Each row below holds a small network's activations on one input, seen along a few directions.
In each table, some parts of the input vary, and every possible input appears once, in random order.
Descriptions start from the smaller parts, as in this example, which fits no table here: one of 8 places around a ring, together with either a single point or (one of 2 separate values, together with one of 4 places along a line) or one of 9 places along a line.
Shared parts are said once, and a part with two or three values counts as separate values.

Rows:
r1: [ 28 -23  24 -18  -8  79  51 -27  -8  43  -6  43  25]
r2: [ -5 -23  27   9 -46  69  35 -19 -16  32 -22  62 -10]
r3: [-23  -7 -48  25  21 -33 -21  28  14  29  15 -30 -24]
r4: [  4  14 -33 -28  60 -23 -42 -46   0 -39   6 -30 -32]
r5: [ -3  10 -51 -28  51  -9 -46 -11  -5 -19   7 -40 -12]
r6: [ 20 -26  24  -3 -43  72  43 -24  -2  58   6  47  -1]
r7: [ 45  -7  19 -11 -53  27  41 -36 -19  30 -37  11  69]
r8: [ 38 -11  18   3 -89  17  33 -33 -11  45 -26  17  44]
r9: [-21  -3 -26  56  19 -26 -15  45  10  17  22 -26 -16]
r10: [-25  90 -18 -73   1 -42   4  -1 -32 -58  59  32  49]
r11: [-16 -18   5  24  50 -20 -17  57  36 -20   7 -20  21]
r12: [ -3  18  -2 -26  62 -28 -53 -68   9 -50   8 -25 -37]
r13: [  0 -13  25   2 -38  50  28 -21 -31  -6 -68  52  35]
r14: [-19   5 -32  -7  57 -26 -13  32   4  17 -12 -36   4]
r15: [ -3  -8  32  53  11 -33  -6  65  32 -24  31 -25 -32]
r16: [ -1 -26  55   1  36 -18  -7  63  24 -66  19 -46  -7]
r17: [ -6  16 -36  -7  23 -33 -50 -48   7 -20  24 -27 -64]
r18: [-10  38   1 -12  21 -32 -69 -62  28 -32  15 -23 -69]
r19: [ 18  -6  26  -2 -52  30  33 -28 -28   7 -65  31  53]
r20: [ -8 -16  25  17 -75  43  20 -17 -26   8 -56  56   9]
r21: [  2  -7  32  23  49 -24   3  62  27 -39   8 -37   1]
r22: [-11 -16  58  17  -2 -32  -8  74  33 -40  33 -44 -43]
r23: [-15  -4 -54   6  22 -45 -27  10  -6  21   8 -19 -40]
r24: [ 43 -19  15 -24 -27  53  51 -31  -3  50  -9  24  54]
r25: [ -7  -3 -25  35  58 -15  -7  43   4  -5   4 -28  15]
r26: [ 11  -9  26  12 -89  22  26 -24 -21  21 -54  36  27]
r27: [ 36 -22  14 -10 -63  44  43 -29   5  65   3  29  30]
r28: [-35  97 -25 -52 -37 -55   8   3 -22 -43  76  37  16]
r29: [ -4  -5 -52 -14  58 -34 -19   8 -11   0  -8 -23  -9]
r30: [-12  15 -55 -14  19 -25 -41  -6  -3   3  18 -35 -55]
r31: [-21 -12   4  52  14 -29 -15  62  29  -3  30 -21 -17]
r32: [  4 -20  27  -6 -11  76  42 -22 -21  17 -34  58  18]
What is each input in this table made of? -> one of 2 separate values, together with either a single point or one of 6 places around a ring or one of 9 places along a line
Changing only the choice among 2 separate values turns r30 into r5. The same change can be made to r9. Which row results? -> r25

Rows:
r33: [  6  31 -21 -36 -19  12  19 -25 -22  15  13  27  25]
r34: [ -5 -10 -15  25  -6 -11  19  53   7  29 -10  -7  24]
r35: [  6   8 -22 -18 -30   4   5 -36 -20   8  -5  22  20]
r36: [ 15 -20  16  21 -21  18   1  15  16  12   5  -6  -2]
r37: [  1   4  -7  -9 -27  13   5 -28 -15   8 -12  19  -7]
r38: [ 19 -31  40   6   2  12  24   7   8  -6 -15 -11  -2]
r39: [ -2  15 -25 -12 -39   7  10 -29 -23  18   2  18  10]
r40: [ -4  -3 -49  -2  79 -26 -51 -13  15  -6   5 -51 -46]
r41: [ -1  -3  15  10 -26  13   1 -28   6  13 -17   6  -5]
r42: [  1 -17   9  32 -28   7   0  -3   7  20  -5  21 -17]
r43: [  7  -8  23   3 -16  18   6 -23  -3   3 -17  11  -9]
r44: [ 0 -9  3 27  6 -7 10 47 -8 23 -5 -7 34]
r45: [ -3  -2   8  14 -36   8  -2 -25   6  24 -12   7  -9]
r46: [ 11 -21  32  20   3  22   8 -11   8 -15 -21  20  -6]
r47: [  5 -12  25  14  -9  28  17  -3   1  -1 -11   7 -22]
r48: [ -5 -26   7  19 -12   3   5  40   7  31   9   6   1]
r49: [ -2   7  -8 -11 -40   7  -7 -22 -14  22 -12  17  -6]
r50: [-29  41   4 -10  26 -63 -27  37  15 -68  49 -23 -18]
r51: [  9 -12  18  18  28   3  16  43  -8  -1 -16  -9  44]
r52: [  4  14 -12 -21 -20  19  15 -35 -25  -4  -8  16  18]
r53: [ 12 -10  31  -2  -5  23  10 -25  -2 -10 -24  10  -6]
r54: [  3 -18  17  29 -18  12   2  -6   6  10  -9  20 -13]
r55: [ 18 -22  24  17 -11  23   4  12  17   1   1  -7   2]
r56: [-24  40  10 -16  36 -61 -24  36  17 -81  43 -22 -16]
r57: [  8 -26  17  18 -28  -3  15  14   7  28   0  -8 -13]
r58: [-13 -23  12  19  -2  13  11  33  10  18   3  -2  10]
r59: [-36  43  -8   0   7 -69 -32  39  12 -46  57 -23 -23]
r60: [  6 -31  30   7  19  18  13  34   6  -3  -6   3  14]
r61: [ -9 -25  19  15   9  18  14  31  10   6  -2  -3  15]
r62: [  4   5   7 -20 -22  18  -3 -27 -16   0 -23  15   2]
r63: [ 15  30  -8 -46   1  22  26 -30 -22 -10   2  26  33]
r64: [-33  42  -2  -5  16 -66 -30  38  13 -57  54 -23 -20]
r65: [  7  31 -10 -39  -5  11  21 -30 -17  10   9  29  36]
r66: [  1  31 -24 -30 -24   0  16 -25 -16  31  19  30  27]
r67: [-11  -1 -60   7  58 -33 -54  -8  11  14  15 -50 -51]
r68: [  2  -4 -44  -7  90 -23 -48 -15  17 -18  -1 -51 -44]
r69: [ 14   6  -8 -29  -9  15  12 -41 -20 -17 -17  21  28]
r70: [ -7  -2 -54   3  68 -29 -53 -10  13   4  11 -51 -49]
r71: [  2 -13  -1  18  14  -1  24  49   7   7 -20 -10  33]
r72: [  9   4  13 -26 -11  23   1 -29 -15 -14 -30  15   5]
What is each input in this table made of? -> one of 4 places along a line, together with either one of 2 separate values or one of 8 places along a line
Changing only the place on the line of 4 turns r34 into r44. The same change can be made to r45. Which row results? -> r41
Changing only the place on the line of 4 turns r58 into r61. The same change can be made to r70. Which row results? -> r40
Which other rows does r60 become when the place on the line of 8 takes its other values? List them by row number. -> r38, r46, r51, r53, r63, r69, r72
Which other rows does r55 become when the place on the line of 4 takes its other values? List them by row number. -> r36, r38, r57
Which other rows does r62 become when the place on the line of 4 takes its other values? List them by row number. -> r37, r49, r72

Rows:
r73: [  3 -40  13  49  -2   5   7  42  21  35  -6 -25 -22]
r74: [ 13  -4 -25 -22 -42  40  17 -59 -27  47 -22  41  10]
r75: [-11 -30  41  49  -9  -5  18  68  24   9   3 -11  16]
r76: [ 28 -61  -1  36  51  35   1  17  14  33 -39 -34   3]
r77: [  7 -54   0  39  30  25  -5  25  16  45 -33 -30 -11]
r78: [  9 -51  75  44  -3  29  -8   6  40 -37 -29 -17 -55]
r79: [  1 -46  -2  55  15  17  -1  33  18  44 -19 -19 -17]
r80: [ 37 -12 -27 -29  -5  54  22 -75 -30  38 -46  27  34]
r81: [  9  31  33 -35 -45  26  57  -3 -28 -10   1  56  71]
r82: [ -9 -24  40  43 -10  -7  25  82  14 -10   0  -5  27]
r83: [  3  31  19 -24 -66  17  43 -11 -31  -5  -9  52  57]
r84: [  8  11 -59 -26  80 -20 -45 -29  -3 -14   4 -41 -19]
r85: [-24  51 -16 -27  26 -60 -25  33  -1 -56  47 -15   2]
r86: [-24  50  -5 -33  42 -52  -8  39   2 -63  52 -12  18]
r87: [ 13   8 -13 -17 -58  27  26 -52 -21  39 -15  36   8]
r88: [-27  43 -21 -16  20 -67 -29  20   5 -41  43 -19 -11]
r89: [ -8  20 -58 -21  65 -35 -49 -23   1  -4   8 -33 -39]
r90: [ 18   2  54 -18 -55  49  13 -86 -11 -29 -30  41 -20]
r91: [ 16  -7 -26 -26 -26  46  16 -66 -26  49 -40  31  19]
r92: [-14  19  19 -16  30 -25 -54 -43  20 -81  15 -26 -72]
r93: [ 13  14   1 -16 -65  21  28 -34 -21  29  -4  48  25]
r94: [ -5 -22  54  30   9   4  37  89  16 -17   8   4  42]
r95: [  1  24  19 -18 -65  19  36 -25 -20  14  -6  46  45]
r96: [-20  26 -46 -16  26 -49 -41  -5  -3 -13  34 -33 -40]
r97: [ -4 -38  25  49 -11   1   6  61  26  28  10 -16  -2]
r98: [-16  20 -58 -19  45 -35 -48 -14  -1  -5  29 -26 -43]
r99: [-17  36 -36 -13  25 -60 -38   9   9 -24  48 -21 -27]
What is each input in this table made of? -> one of 3 separate values, together with either a single point or one of 8 places along a line
Changing only the choice among 3 separate values turns r84 into r76. The same change can be made to r89. Which row results? -> r77
Which other rows does r95 become when the choice among 3 separate values takes its other values? List them by row number. -> r75, r88
Which other rows does r78 become when the choice among 3 separate values takes its other values? List them by row number. -> r90, r92

Rows:
r100: [-24  40  20  10 -42 -66  17  92   0 -36  32  -2  58]
r101: [  1  32 -20 -37 -47  18   9 -61 -24  16  11  43  -1]
r102: [-13 -10 -43  18  44 -35 -36  26   1 -13  -4 -30 -39]
r103: [-19  18  -1 -11  55 -43 -29  32  28 -56  55 -34 -33]
r104: [-11  11  18 -16  49 -39 -28  39  24 -59  53 -45 -44]
r105: [-23  27 -27   1  67 -38 -31  25  18 -38  33 -28 -23]
r106: [  5 -37  61  33 -62  53  43   6  -2  20 -35  43  15]
r107: [ 28 -46  45  20 -24  57  47   4  -7  27 -53  20  47]
r108: [ 22  26 -35 -51 -14  21  12 -63 -30  21  -6  23  32]
r109: [ -2 -20 -19  34  33 -31 -32  12  27   1   3 -56 -41]
r110: [ 20  24 -16 -48 -16  18   9 -72 -31  -2 -25  23  32]
r111: [ 18 -44  28  22 -40  58  52  19   1  65 -13  32  27]
r112: [ 10 -22  -4  32  33 -35 -46   6  41   6  12 -58 -42]
r113: [-21  25 -14  -4  67 -46 -31  25  19 -45  48 -24 -18]
r114: [-18  21 -28  10  64 -48 -30  26   8 -21  23 -29 -24]
r115: [-40   8 -34   3  54 -34 -47  23  10  -3  -1 -35 -25]
r116: [ 10 -39  43  30 -55  58  49  15   1  46 -17  40  17]
r117: [ 10  30  -2 -37 -40  16   3 -72 -28 -16 -30  35  17]
r118: [-10 -18 -27  23  32 -30 -42  25   7  -5  -3 -50 -44]
r119: [ 19 -39  59  30 -46  55  40   5  -6  13 -57  33  33]
r120: [ 10  28 -33 -46 -31  18  13 -57 -26  34  16  36  11]
r121: [ -3  32   0 -32 -57  14   6 -70 -25  -8  -8  45  -2]
r122: [ 30 -47  27  18 -23  60  51  15  -4  52 -35  19  48]
What is each input in this table made of? -> either a single point or one of 10 places along a line or (one of 2 separate values, together with one of 6 places around a ring)
Which other rows belong to the same alternative as r120? List them by row number. -> r101, r106, r107, r108, r110, r111, r116, r117, r119, r121, r122

Rows:
r123: [ -8   4 -12 -20 -10  13 -15 -29 -17   2 -20  10  -4]
r124: [  5  19  -4 -15 -11   3 -10 -49  -3  -9   2  17  -5]
r125: [ -8  -8  44  27 -15  -7  18  49   3 -25 -17   5  27]
r126: [ -1  29 -11 -28 -10   0   7 -26 -16 -22  20  26  -3]
r127: [ -6 -19   1  29  -8  16  10   1  12  41  -8   5 -16]
r128: [-11  41  -8 -37 -12 -13  11  -8  -7  -1  33  17  28]
r129: [ 18 -23   9  -1  27  41  16 -21   6  18 -21   0   6]
r130: [-14  14 -39   7  73 -74 -54  35  23 -38  34 -71 -44]
r131: [ 14  -6 -14  -3 -16  -2  -6 -22 -13  11 -24 -10  -4]
r132: [  2 -24  36  16 -14  13  17  37  12   3   9  -2  -7]
r133: [  8 -28  -1  26  -5  10   7  34   0  21  -7   2  22]
What is each input in this table made of? -> either a single point or one of 10 places along a line
